These are the activations of a small network on made-up records, seen along a few directions, one row for each record.
Each row is followed by the record's values for the fields J, P, D, N, V, K, T.
Not every record has every field; a missing one is written none.
The largest differences between rows may come from other fields.
Random noise pushes rows far along 2 fixed directions. That doesn't count. These rows show it; they differ only by the noise:
[  36  248  428  390  -19  -72  519 -322 -323 -107   94 -408  130 -224
 -270  174 -279  309  399   68 -376]
[ -37  184  215 -226  182  130   52 -245  256 -477 -209 -467  -28 -140
  212  -46 -255  102  -82   87 -358]
[-216  139 -323 -122  101  217  184  101 -245   77 -116 -382   92 -317
   67   40  185 -119  477 -192 -101]
[-143  139 -102 -429  228  249  -80  -65  274 -388 -292 -455  -40 -182
  344  -98  -56  -76  -36  -25 -241]

[ 145   36  177   -9  204 -131   15    9  132 -145  -12   32  -94   -8
  131   40 -149  -36 -320   75   52]
J is j2, P is p4, D is none, N is none, V is none, K is none, T is none
[  79  221  353  -35  291  -69  381 -174  -31 -283 -105 -418   35 -319
   44  159 -251   67   11   90 -299]
J is j2, P is p5, D is none, N is none, V is none, K is none, T is none
[-153  -54 -137   95 -246  165   59 -159 -100  -66 -251 -125   22  228
 -113 -180  168  125  319  -92 -254]
J is j1, P is p3, D is none, N is none, V is none, K is none, T is none
[ 221  368  586  506 -129 -207  382 -498 -234  -22  449 -297   85 -276
 -430  327 -405  534  233  317 -297]
J is j3, P is p5, D is none, N is none, V is none, K is none, T is none
[ 213  154  342  274 -156 -231 -139 -276   43  124  595   39  -91 -178
 -233  252 -295  320 -153  351  141]
J is j3, P is p1, D is d2, N is n2, V is v2, K is k1, T is t2
[ 129   66  -20  545  -81 -229  351  153 -603  558  402  243  105 -152
 -356  264  107   37  354  -55  296]
J is j3, P is p4, D is none, N is none, V is none, K is none, T is none
[  44   80  -20  251   51  -73  344   77 -406  247  108  -21   87 -151
 -169  133   93  -30  308 -111   78]
J is j1, P is p4, D is none, N is none, V is none, K is none, T is none
[  39  -12   82   47  -31 -126 -139  -29   82   57  210   34  -90 -112
  -20  115  -95   25 -138  137  121]
J is j2, P is p1, D is d2, N is n1, V is v2, K is k1, T is t1
[  79 -118  251 -258  -76  -25 -550 -162  623 -286   82  248 -199  240
  229 -150 -278   75 -719  230  128]
J is j1, P is p1, D is d1, N is n2, V is v2, K is k1, T is t2
[ 166   48  577  370   -6 -200  373 -191 -146 -125  104   32   92  136
 -233   52 -365  228   10  132 -238]
J is none, P is p2, D is none, N is none, V is none, K is none, T is none
[-164  -19 -105   86  -92  129  -18   65  -67    5  -64  -23   54  123
  -44 -107  -15    4  205 -133 -140]
J is j1, P is p2, D is none, N is none, V is none, K is none, T is none
[ -96  -66  -84  159 -140   15   70  -43 -113   66 -125   -3   -3  140
 -102  -48  114   48  195  -74 -130]
J is j2, P is p3, D is none, N is none, V is none, K is none, T is none
[ -45   98  -33 -308   22  211 -183 -154  278 -317 -146 -231  -14   81
  116 -156  -48  107  -62   66 -244]
J is j3, P is p2, D is none, N is none, V is none, K is none, T is none
[ 136  145 -151   64  -52  -20 -210   -8   31  162  363   75  -79 -104
  -43  108   16   95  -60  154  249]
J is j3, P is p4, D is none, N is none, V is none, K is none, T is none
[ -61  -93  134  177 -257   67   32 -243   56 -180 -236    5    7  383
  -99 -213  -35  204   66   -5 -286]
J is j1, P is p3, D is none, N is none, V is none, K is none, T is none
[ -92   66 -203   15 -264  167 -204 -218   81  -46   18 -188  -62   94
  -93  -90  104  225  207   89 -168]
J is j3, P is p3, D is none, N is none, V is none, K is none, T is none
[ -28  258  -96 -318  178  132  -98 -108  163 -182   48 -429  -45 -369
  169   93  -42   43   27  122 -125]
J is j3, P is p5, D is none, N is none, V is none, K is none, T is none
[ 134   58  221  596 -113 -182  455  -11 -532  327  269  150  139   -7
 -361  173  -82  137  320  -49   87]
J is j1, P is p4, D is none, N is none, V is none, K is none, T is none
[-255  -92 -508 -154 -147  271 -163   75  -27   38 -293 -108  -28  144
   74 -200  365 -100  296 -202  -84]
J is j1, P is p3, D is none, N is none, V is none, K is none, T is none
[ 155   73  541  495  -88 -237  312 -248 -167  -81  117   52   73  159
 -340  110 -339  328   31   82 -288]
J is j3, P is p2, D is none, N is none, V is none, K is none, T is none
[ 186   62  552  497  -92 -364  362 -256 -261   90  308  -15   31 -113
 -376  235 -249  253   76  175  -64]
J is j2, P is p1, D is d2, N is n1, V is v1, K is k2, T is t1
[  37  183  323  -49  229  -63  240 -182   57 -267  -94 -338    1 -252
   79  124 -245   78  -62   78 -274]
J is j2, P is p5, D is none, N is none, V is none, K is none, T is none
[ 166 -132  321  304  -66 -303  207   14 -178  247  140  375   65   90
 -230   91  -83   21 -154   -6  210]
J is j2, P is p1, D is d1, N is n2, V is v1, K is k2, T is t1
[ 196   20  456  111 -296  -95 -264 -399  317 -167  369  160  -44  171
 -169   17 -364  424 -308  432  -61]
J is j3, P is p1, D is d1, N is n2, V is v2, K is k1, T is t2
[  46  -54  -43 -175   57  -30 -147  116   79  135  183  126  -21 -114
   56   59   26 -108 -167   27  278]
J is none, P is p1, D is d2, N is n2, V is v2, K is k2, T is t1
[ -15   83  126 -281  112  170 -157 -114  356 -490 -195 -228   -6   63
  207 -153 -227   49 -218   56 -258]
J is j1, P is p2, D is none, N is none, V is none, K is none, T is none
[-284  -84 -641 -320  103  280  -62  409 -113  140 -297  -93   68  -54
  168 -130  412 -363  332 -325   39]
J is j2, P is p2, D is none, N is none, V is none, K is none, T is none
[ 197   55  818  614 -368 -145  235 -592   53 -450   63  -33   67  476
 -396 -121 -580  612  -48  279 -527]
J is j1, P is p2, D is none, N is none, V is none, K is none, T is none
[ -14   12  144  288  -73   -5  215   18 -207   46   64   43  135   73
 -172   15 -154   82  205  -91  -95]
J is j1, P is p2, D is none, N is none, V is none, K is none, T is none
[ 103  -58  381 -219  358 -228  -18   26  307 -174  -92   37  -74 -111
  240  130 -260 -142 -531   33  -10]
J is j2, P is p1, D is d2, N is n2, V is v1, K is k1, T is t1
[-197 -122 -267 -413  134  229 -173   54  324 -331 -576 -181 -114  169
  359 -256  171 -211 -143 -160 -215]
J is j2, P is p3, D is none, N is none, V is none, K is none, T is none
[ -87  -49  -97 -112   26   71  -94   85   46  -21  -94   64   -2  112
   37  -80   40  -62  -14  -98  -58]
J is j3, P is p2, D is none, N is none, V is none, K is none, T is none
[-347 -196 -707 -572   62  394 -284  252  203 -126 -646 -134  -79  164
  402 -349  510 -365   86 -306  -58]
J is j2, P is p3, D is none, N is none, V is none, K is none, T is none
[ 193  -74  486  170  -89 -210  -25 -195  163 -111  199  197  -52  121
  -75   34 -277  172 -334  220   79]
J is j1, P is p1, D is d1, N is n2, V is v2, K is k2, T is t1
[   2  -60  117  309  -80  -82  199   52 -247  106   18  155   91  167
 -211   17  -46   46  182 -111  -76]
J is j1, P is p2, D is none, N is none, V is none, K is none, T is none
[  57   48   54  145   73  -49  237   39 -211   91   34    6   47  -39
  -48   48   -7  -17  115  -17   35]
J is j1, P is p4, D is none, N is none, V is none, K is none, T is none

Here are new rows. What are their fields?
[ -64  222 -110  238   -2    8  389  -41 -485  220  113 -331  117 -395
 -234  213  124   56  593  -98 -101]
J is j1, P is p5, D is none, N is none, V is none, K is none, T is none
[ -94 -103  -64  595 -377    6  454   93 -696  448  120  219  265  195
 -534   -5  191  105  734 -258  -10]
J is j1, P is p2, D is none, N is none, V is none, K is none, T is none
[ -39  200   54  292   31  -48  501  -53 -529  202  114 -298  155 -351
 -262  239   38   84  566  -91 -155]
J is j1, P is p5, D is none, N is none, V is none, K is none, T is none
[-140  -61  -77  425 -347   59  193 -110 -343  188  -46   13   84  228
 -303  -73  119  172  480 -133 -175]
J is j1, P is p3, D is none, N is none, V is none, K is none, T is none
[-100  -77 -517 -419  367  138  -84  496   43  100 -265   52  -51 -158
  415  -48  311 -519 -124 -257  323]
J is j2, P is p4, D is none, N is none, V is none, K is none, T is none
[  67   50   88 -376  -23   50 -540 -263  630 -370  134 -163 -216  -10
  216  -93 -198  141 -485  341    2]
J is j3, P is p1, D is d2, N is n1, V is v2, K is k2, T is t1
[   3  128 -233  103   73   -6  198  145 -364  330  191  -68   52 -282
 -114  170  196  -80  339  -92  174]
J is j3, P is p4, D is none, N is none, V is none, K is none, T is none
[ 120   21  252   51  236 -136  280   22  -45 -100 -105  -19   -1  -29
   80   37 -130  -61 -151   40  -33]
J is j2, P is p4, D is none, N is none, V is none, K is none, T is none
[  22 -218   83  -29  187 -223   39  296  -15  241  -63  393    1   -1
  113  103   40 -301 -307 -190  283]
J is j2, P is p1, D is d1, N is n2, V is v1, K is k1, T is t1
[  75    2  499  441  -68 -180  425 -194 -209 -114  -85   17  132  213
 -318   39 -267  243  123  -28 -371]
J is j2, P is p2, D is none, N is none, V is none, K is none, T is none
[  58  259  273  373   65 -164  555 -187 -471   99  180 -366  111 -432
 -310  337 -101  183  446   10 -220]
J is j2, P is p5, D is none, N is none, V is none, K is none, T is none
[ -42  -61  -25  -52 -188   35 -242  -44  127   76  172  122  -29   20
  -16  -60   14   34  -92   51  178]
J is j1, P is p1, D is d1, N is n2, V is v2, K is k2, T is t2
[  -8  162    3 -239  323  -13   46   11  110 -166 -105 -299  -56 -341
  211  151  -61 -115 -118  -13 -100]
J is j2, P is p5, D is none, N is none, V is none, K is none, T is none
[-131   24  -83  151 -190  175  159  -66 -185  -77 -119 -161  115  134
 -203 -152   31  119  428  -77 -264]
J is j1, P is p2, D is none, N is none, V is none, K is none, T is none
[ 119   29  133  -27  134 -172   46   53  -15  100  222   57    9 -248
   17  191  -75  -78 -150   95  231]
J is j2, P is p1, D is d2, N is n2, V is v1, K is k2, T is t1
[  31  -98  223  153  -79  -75   85 -179   72 -187 -245   43  -45  289
  -57  -87  -83  121 -123   11 -243]
J is j2, P is p3, D is none, N is none, V is none, K is none, T is none
[ -20  119  111 -328  305   42   31  -63  233 -329 -239 -304  -51 -212
  281   31 -133  -78 -215   19 -194]
J is j2, P is p5, D is none, N is none, V is none, K is none, T is none
[  78  147  371   42  -59   51  132 -338  111 -384  -33 -242   79   65
 -128  -48 -294  307   -1  146 -388]
J is j3, P is p2, D is none, N is none, V is none, K is none, T is none
